A small network was shown many inputs. Here are its activations along a few directions, one row for each input.
Each table varies a few parts of the input and shows all the possible inputs, shuffled.
A made-up example of a description, with smaller parts first: one of 8 places around a ring, together with either a single point or one of 9 places along a line or (one of 2 separate values, together with one of 6 places along a line).
Shared parts are said once, and a part with two or three values counts as separate values.
In the rows, 128 means zero.

Other details of the inputs vary at random and push rows far along two fixed directions, the same in every table; ignore that.
These rows show it; all are for the same input, with only those details redrawn:
[118 111 116 116 118 170 100 170 121 108 143]
[130 134 130 127 127 119 133 131 129 126 124]
[127 127 128 122 125 131 125 151 126 121 131]
[130 134 132 125 128 117 134 139 129 127 125]
[130 134 129 127 127 119 133 132 129 126 124]
[127 127 131 120 126 130 125 159 125 122 132]

Rows:
R1: [131 127 131 125 130 123 135 143 129 130 133]
R2: [127 135 102 144 116 137 121  50 140 123 111]
R3: [113  96 122 104 117 194  84 237 113 101 163]
R4: [135 130 133 131 134 111 144 134 137 139 131]
R5: [136 139 133 134 131 106 144 120 134 137 123]
R6: [136 141 135 135 132 102 147 119 134 138 122]
R7: [137 139 137 131 135  96 152 121 135 140 123]
R8: [119 121 155 118 144 127 122 142 101 135 129]
R9: [130 131 136 124 129 118 133 160 129 129 131]
R10: [112 112 123 132 131 165  98  73 109 126 123]
R11: [136 137 134 132 134  97 151 115 137 140 122]
R12: [141 143 136 139 137  88 159 102 141 147 119]
R13: [122 127  95 141 112 162 107  60 135 114 119]
R14: [136 132 132 133 133 110 145 126 136 139 129]
R15: [114 108 151 110 140 150 107 172  98 128 140]
R16: [133 129 136 125 133 110 143 147 132 135 131]
R17: [120 113  94 137 112 181  97  92 134 113 134]
R18: [133 132 135 128 131 113 139 144 132 134 130]
R19: [135 138 141 127 133  98 146 149 133 137 124]
R20: [134 140 136 131 130 104 143 130 132 135 122]
R21: [124 131 157 125 146 108 134 116 106 143 120]
R22: [127 128 129 122 125 131 125 150 126 122 131]
R23: [124 128  97 142 113 155 111  58 137 116 117]
R24: [119 105  90 137 113 190  94  94 136 114 140]
Q: The inputs of R3 and R20 match in every part but one. If R14 is changed in the same way as R3 into R20, which row does it become?
A: R12
Q: Describe the family of inputs behind these rows.
A: one of 4 places along a line, together with either a single point or one of 5 places along a line
Q: Change only the place on the line of 5 in R9. List by row number the other rows that result.
A: R4, R16, R18, R23
Q: A walk changes only the place on the line of 5. It starts at R2 and steps to R19. List the rest of the walk in order.
A: R17, R11, R24
